Each row below holds a small network's activations on one input, seen along a few directions.
Each table varies a few parts of the input and shows all the possible inputs, shuffled.
Descriptions start from the smaller parts, as in this example, which fits no table here: line(6) and (point or line(9) or (values(3) and ring(5))).
Shared parts are said once, and a part with two or three values counts as separate values.

Rows:
r1: [ 33   8 -22  -8  19  18   3  -3  56   7  16 -17  18   1]
r2: [-35 -22 -22  -2 -26 -15 -29  -3 -25  -6   4  -6   9 -45]
r3: [-12   1   8  19   0 -22 -12 -30  -9 -15 -15  25 -33   3]
r4: [ 44  -6  13   2   4  17  34  32  36  24 -10  -5   8  -6]
r5: [ 41  10   1 -13  13   3  18  41  43  -4  -5   1  11  -2]
r6: [-19   3  15  17  13 -18   4 -28 -19 -12 -10  17 -15  35]
r7: [-16  -4 -11  44   4 -13 -27 -24 -11 -22 -17  24 -23 -13]
r8: [-16  11  21  11  29  13  -7 -25 -34 -11 -12   8 -19  39]
r9: [-26 -25 -10 -21 -33 -24 -17  -5 -25  -1   9  -6  -1 -17]
r10: [ 52  14  21  22 -13  32  29  27  22  14   6  -3  23  -8]
r11: [-33 -10   3 -29 -17 -21 -11   0 -35  14  18  -8  11   8]
r12: [-37  -5   8 -36   2  11  -6  -3 -49  10  20 -20   5   0]
r13: [ 24  24 -26  -7   6  20  22  21  50   1  -6  -9   5   6]
Q: What is each input in this table made of?
A: line(5) or (values(2) and line(4))

Rows:
r14: [-33 -17 -13 -23 -16 -17 -36   9 -34  -1  10   0  14 -15]
r15: [ 38 -14  11  18 -26   4  19  20  21   6  -8  -1  27 -17]
r16: [ 22  36  -7  -3  -3  40  27  25  20  11  17 -18  28   7]
r17: [ -9   6  29  -2  14   6   5 -10 -18 -10 -18  10 -15  18]
r18: [ 36  12 -16 -16  27  27  14  17  50  10   1 -32   7  25]
r19: [  8  18  10  34  27  -6  -9 -30   6  -4 -12  24 -10  18]
r20: [-25 -16   9 -13  -3 -10   4  -4 -32  11   1  10  -5  19]
r21: [ 28   8 -15 -22  29  -7  28  27  61  -9  -1   3   7   2]
r22: [-33 -13 -11 -30 -21 -21 -31 -19 -17  -4  27 -19  10 -17]
r23: [-22  -3 -10  -6  -3   1 -16  -7 -19  -8 -20  -1  -5 -14]
r24: [-30  -5  -6  -5  -6 -17 -11   6 -37  -1   1 -12  -1 -14]
r25: [-23 -10   4 -21  -7 -18  10 -36 -17  10  19  -7  -8  18]
r26: [ 37  -9  15   4   6  39   9  24   5  25  20 -21  22 -24]
r27: [ 11  12  17  24  13  -1  -4 -17 -12 -23  -5  21 -18  21]
r28: [-14   0 -27  32   2   2 -23 -30  16  -6 -12  16 -10 -13]
r29: [-22  -1  31   5   6  -6  17   2 -31   1  -2  -1 -17  20]
r30: [ -8  -5 -21  24  -8   3 -17 -13  -6 -23  -6  11 -17 -10]
r31: [ 37   0   0  -2 -30 -20  14  35  43  17 -12  17  -9 -24]
Q: What is each input in this table made of?
A: ring(6) or (values(2) and line(6))
Q: Start at r21 and move only the ring(6) part, one step at a time. The first step leads to r31. Which rows follow, in order?
A: r15, r26, r16, r18

Rows:
r32: [-39  -4  22 -20  -4  -8   1  -1 -53   1  -2  -7  -5  19]
r33: [ 25 -12  11  -3 -15   0  26  19  21   6   0  -3   8  -6]
r34: [ 12  19  -7  18  31  16   6 -11  25 -10 -13   5   2  20]
r35: [ 19  -1   1   1 -11  26  10  26   2  16   5 -23  17 -22]
r36: [-15 -20  -1  13 -16 -22 -28  -3 -30 -10 -20  22 -13 -22]
r37: [ 30  13  19  16   6  13  16   8  13  -7  -9  11 -14  10]
r38: [ 28   5  11  -6  -9   6  12  31  11   9  12  -6  26 -18]
r39: [-30 -14 -19   2  -2 -25 -37 -12  -7 -19 -14  13 -15 -23]
r40: [-28 -11   1  -7  12 -12 -21 -39 -26  -3  18  -6  -8   8]
r41: [ 13   2 -26 -12  -1  24  -1  15  18  12  10 -28  15 -13]
r42: [ 19  10  16  34  24  18  18   2   6  -5 -14  13   0  13]
r43: [-21 -17  27   2  -5  -4 -14 -30 -40   6   6   5  -5   8]
r44: [ 20   7 -14 -20   1   7   0  21  30   5  15  -9  26  -8]
r45: [ 16  13 -13  -5  12  -7  11   5  33  14  -1  -2  -4   7]
r46: [-27  -4   1  17 -32 -11 -13 -19 -36  -3  -2  19  -5  -7]
r47: [-39   3 -20   6 -16 -16 -20 -29 -16 -13   6  10  -7  -8]
r48: [-45   1  -4 -34  15 -11  -3  -9 -38  -9  11 -11  -8  19]
r49: [19  3 12  9  1 -1 21 20 18 18 -2  7 -5  1]
r50: [ 19  -9 -15 -15  -5  -4  15   8  38   2   3 -11   9   5]
r51: [ 23  20  -5   3  14  10   3  -4  31 -12  -9   3 -13  18]
Q: What is each input in this table made of?
A: values(2) and (line(4) or line(6))
Q: Changing only the values(2) part turns r40 into r43. The same change can be made to r41. Which row results?
A: r35
Q: Change only the line(4) part in r47. List by row number the other rows that result.
A: r39, r40, r48
Q: Start at r36 and move only the line(4) part, one step at a time. The first step leads to r46. Which rows follow, in order?
A: r43, r32

Rows:
r52: [ 54   0  21  27  16  21  27   0  47  26  -8  -9   3 -12]
r53: [-11   3  26  13 -13   0  -1 -19 -41  -8 -17  18 -12  12]
r54: [-26  -6  22  -5 -11  -2  13   9 -51  16  11  -8   4   3]
r55: [-15   4 -18  19  -2   4 -25 -32  -3 -23   3  -2 -16   4]
r56: [-23 -21 -10 -16  -2 -30 -25   8   1   2   1  10   4 -26]
r57: [ 20  28 -10  -1  19  23  19  34  34   8 -20   0 -24   5]
r58: [-22 -14  16  -9 -29   3   3   3 -42  12  -5  -6   1  -5]
r59: [ 25  26 -15 -13 -19 -11  23  29  44  -5   1  -8  25   5]
r60: [ 31  33  -7 -23   0  13   8  45  27  -1   4  -8   0   0]
r61: [ 35  11   0 -18  21  29  16  37  24 -19   5 -17  32  -3]
r62: [-19   1  20  -9  28 -26   2 -18 -15  -8   6  12 -17  32]
r63: [ -5  -4  13  26 -21  -7 -10 -13 -31 -21 -15  16 -22  -5]
r64: [-24  -6 -33  -2  -5   0 -32  -9  -8   4   8  -4  16 -28]
r65: [-11  -1   8  33  -9 -11 -21  -5 -29 -11 -17  33  -3 -16]
r66: [-20  11  35  21   4  -6   6 -10 -45  -4   2  15 -10  20]
r67: [ 41  12  -7  -5 -27   2  33  15  45  11  26  10  21  -6]
r68: [-10  -6  11 -15   8 -22  -6 -26 -10 -10 -13  14 -20  23]
r69: [-31   4 -10 -18  10   8  -1 -16 -26  12  26 -24  11  10]
r70: [ 15  18 -19  12   0  -2  33  19  51   5 -25   0   1  13]
r71: [-20 -14  -1  11 -22 -10 -19  15 -32   6  -4  11  12 -34]
r72: [-21  12  -4   5   7  10 -17 -39 -12 -11   0  -1  -6  20]
r73: [-21   9 -20  24   9   0 -37 -25  -1 -14  -1  14   1  -8]
r74: [ -4 -14  -2  -2   2 -27 -13 -21  -3 -23 -10  13 -30   5]
r75: [-21  19  -3   6  25   4  -5 -34 -25  -6  15  -3  -3  29]
r76: [ 56  -6   8  -1   6  28   2  33  27  14  15 -16  28   6]
r77: [-24 -19   7 -37  -7 -19  -4  -6  -7   6   0  -8  -6   4]
r78: [-24 -12 -25  -4 -16   7 -21 -12  -5  -5  15 -23  -2 -16]
r79: [ 48  -6   5  21  26  34  12  20  33  22 -13  -7   5  12]
r80: [-14 -21   2   5 -33  -5  -5   8 -34  -1  -3  -6  -7 -22]
r81: [ 33   6 -11  18  -7  11  43   2  52  18  -1  19  -1   2]
r82: [-13 -28 -12 -23 -12 -26  -9  -2  -5  -4   1  -8 -15 -14]
r83: [ -7  -8  -8   6  13 -34 -25 -14  -3 -12 -15  30 -11  -7]
r84: [ 24   6  -4   4  41  38  28  27  31  -9 -20 -10   8   2]
r85: [ 61   2  24   3  -4  13  16  15  42  18  21 -18  26 -20]
r86: [-29 -12  13 -33  13 -24   6   0 -16  10  15  -9  -1  14]
r87: [-30  -4 -11 -19  -9  14 -13 -19 -13   7  12 -22   7   1]
Q: What is each input in this table made of?
A: values(2) and (ring(6) or (values(3) and line(4)))
Q: Change only the ring(6) part in r79. List by row number the other rows that result.
A: r52, r57, r70, r81, r84

Rows:
r88: [-29 -18  23 -38 -12 -31   0   1 -29  -9 -12   3 -14  20]
r89: [ 32  -6   5  19  12  23   7  37   3  -1 -15   3   5  -8]
r90: [ 19   2 -11   3 -29  22  19  17  10   5   2 -16  23 -20]
r91: [  9  22  11  -3   8  32  20  28  11  10  12 -20  13  16]
r92: [ 16 -20 -19 -11 -17 -14  -8  15  40  10  18 -11  27 -34]
r93: [-14 -11  31  11 -28 -23   1  -2 -53   6  13  17  -3 -15]
r94: [-47  -6 -20 -24   8 -29  -6  -7 -11 -12  -7  -1 -32   3]
r95: [-34 -10  15   6   8   5  -2 -39 -36  16   6  -2  -4  24]
r96: [-44  17 -31 -16  15  -6 -33 -20 -17 -24   4  10  -1  14]
r97: [-16  -8  -3  29   2  13 -41 -39 -34 -17   4 -10  -6 -12]
r98: [ 30  20  -4  10  11 -13  21 -17  41  -4  -2  16 -16  38]
r99: [24  0  6 -5 34 22 21 33  5 -3 -5 -7  6 18]
r100: [-20 -22  17 -15 -32 -33 -12   8 -32  -6 -18  16 -10  -9]
r101: [ 21  24  11  -2  33   4  16  14  21   4 -15  -2   0  16]
r102: [ 36   3  -3  36  -7 -13   6 -10  41  -5 -13  24 -14  10]
r103: [-37 -12 -24   1 -13 -33 -18  -2 -14 -10 -16  10 -26 -24]
r104: [-26   3   1   5  22  14 -30 -46 -30 -17  11 -22 -11  17]
r105: [-34   7 -34  10  -5  -9 -44 -16 -20 -24  -5  19   6 -14]
r106: [ 28   4  10  28   5   8  13  -4  34 -10 -18  27 -11  -9]
r107: [ 18   2 -14 -38   1  12   7  10  20  23  21 -25  12  -2]
r108: [-26 -19  10  30 -10   3 -14 -32 -40  16  -4  11   1  -6]
r109: [ 18  12  10  18 -13  34   6  35  10   8   4  -9  13 -12]
r110: [-21  -7  36 -12  -8 -22  12  -8 -50   6  22   4  -6  13]
r111: [  8 -14 -16 -34   7 -14   4   7  43  13  24 -23  26  -7]
r112: [ 30  15  11  19  12   5   3  19  19   2 -27  10   2 -12]
r113: [ 10  12 -10 -19  -6  20  33  10  10   7   9 -28  23   7]
r114: [ 27  -5 -17 -16 -23  14  -7  18  19  22  15 -11  10 -29]
r115: [ 21  15   9   5  25   9  27 -10  36  -8  -6  17 -14  19]
Q: What is each input in this table made of?
A: values(2) and (ring(6) or line(8))
Q: Change only the line(8) part in r101. List by row number the other rows that result.
A: r91, r98, r99, r107, r111, r113, r115
Q: Change only the values(2) part in r89. List by row number the other rows that result.
A: r99
Q: Change only the line(8) part in r106. List by row number the other rows that result.
A: r89, r90, r92, r102, r109, r112, r114
